A small network was shown many inputs. Here are its activations along a few directions, one row for each input.
In each table, some parts of the input vary, and every possible input appears once, in random order.
A made-up example of a description, with smaller parts first: one of 4 places along a line, together with either a single point or (one of 2 separate values, together with one of 5 places around a ring) or one of 11 places along a line.
Shared parts are said once, and a part with two or three values counts as separate values.

Other details of the inputs shift rows strongly along two fixed directions, in all tables alike. That doesn't count.

Table:
x1: [ -6.2   0.2  -4.8  10.5  -1.5  55.3  -4.4   5.2 -40.6   3.6  -5.7]
x2: [ -2.9  -1.6   5.8 -48.1  11.5 -46.4 -24.0 -17.1  10.5  -8.6   6.9]
x3: [  7.7  18.8 -23.0  50.7   1.8  46.9   7.0  19.6   1.1  26.5  14.7]
x4: [ -4.7 -10.5  16.1 -36.2  -0.1 -57.8  -9.5 -13.9  20.4 -19.1   1.3]
x5: [ -9.4  -8.3   5.5  -9.0  -2.7  27.7  -7.1  -2.4 -32.7  -8.7  -8.8]
x6: [  0.5 -11.9  10.5   2.6 -11.2  26.2  24.2  -0.6 -27.5  -7.7 -32.1]
x7: [ 11.0  14.4 -10.9  21.3   4.0 -41.0   3.8   7.9  55.7  13.9  24.9]
x8: [ 20.0  11.8  -7.4  27.9  -1.9 -31.7  31.3   7.3  47.8  16.5  -0.8]
x9: [ 11.4  18.7 -18.3  12.5  12.9 -20.3  -6.3   4.4  36.0  20.7  24.4]
x10: [ 2.6  7.9 -8.9 18.7  1.4 11.5  0.5  7.3  5.5 10.1  9.6]
x11: [ -0.6  -3.4   5.6  -4.0  -2.0 -28.0   0.3  -2.0  18.9  -6.5   4.9]
x12: [-20.9 -28.5  30.9 -70.0  -3.7 -22.3 -22.7 -24.8 -38.2 -39.4 -21.6]
x13: [ 23.6  16.1 -10.8  32.9  -0.3 -44.6  32.3   9.6  65.3  20.7   6.0]
x14: [ -5.0  -2.9   2.2 -30.0   8.1  -5.3 -18.8 -10.6 -13.9  -5.7   0.6]
x15: [  8.4  19.5 -23.8  52.7   1.9  47.0   8.3  20.2   2.5  27.9  15.3]
x16: [ -5.4  -0.1  -6.6  28.2  -5.3  67.2   3.6  11.5 -39.4   5.6  -5.8]
x17: [-11.7 -20.6  24.5 -52.0  -2.5 -46.4 -14.4 -19.5  -3.5 -31.0 -10.3]
x18: [-18.3 -19.4  13.4  -8.7 -10.5  61.8  -4.4  -2.2 -68.0 -18.8 -23.3]
Each input here is: one of 3 separate values, together with either a single point or one of 5 places along a line.
The inputs of x4 and x11 match in every part but the choice among 3 separate values. If x1 is changed in the same way as x4 into x11, which row does it become? -> x15

Table:
x19: [-10.4  -7.9  -0.4   8.9  -4.6  77.1  -1.9   4.3 -62.6  -2.9 -17.3]
x20: [-18.5 -23.0  29.2 -83.9   1.7 -45.1 -30.5 -28.6 -23.7 -36.4 -15.2]
x21: [ 0.2  3.1 -5.1 16.9 -1.0 16.1  1.8  5.9 -2.7  5.2  5.0]
x22: [  9.6  13.0  -9.9  10.3   6.0 -27.3   1.5   3.0  34.8  13.3  16.4]
x23: [-0.1  4.9 -6.7 14.8  0.2 17.5 -1.7  6.5 -2.7  6.4  6.4]
x24: [-18.6 -23.6  28.4 -83.3   2.3 -41.6 -30.9 -28.3 -25.2 -36.3 -15.5]
x25: [  8.9   9.7  -9.1  11.7   6.2 -27.5   1.7   3.2  36.2  10.8  16.6]
x26: [  9.7  12.6 -10.6  10.1   6.9 -26.6   0.8   2.9  35.2  13.3  16.7]
x27: [  6.7  -3.2   4.0  22.7 -11.3   9.4  29.9   6.3   1.8   1.2 -18.3]
x28: [ -5.7 -17.6  11.3  18.7 -17.7  69.0  28.8   5.3 -57.6 -10.2 -40.1]
x29: [ 0.4  2.6 -5.7 16.5 -0.1 16.7  1.1  5.9 -2.3  5.1  5.2]
x30: [  9.2  13.6 -10.9   9.4   6.7 -26.2  -1.9   3.9  35.7  13.1  17.6]
x31: [-0.3  5.4 -6.0 15.2 -0.7 16.9 -1.0  6.5 -3.1  6.4  6.2]
x32: [  8.8  10.2  -8.5  12.0   5.3 -28.5   2.3   3.2  36.2  10.8  16.4]
Describe the family of inputs behind these rows. -> one of 2 separate values, together with either a single point or one of 6 places around a ring
The inputs of x24 and x20 match in every part but the choice among 2 separate values. If x25 is changed in the same way as x24 into x20, which row does it become? -> x32
Change only the choice among 2 separate values in x23. List by row number the other rows that result. -> x31
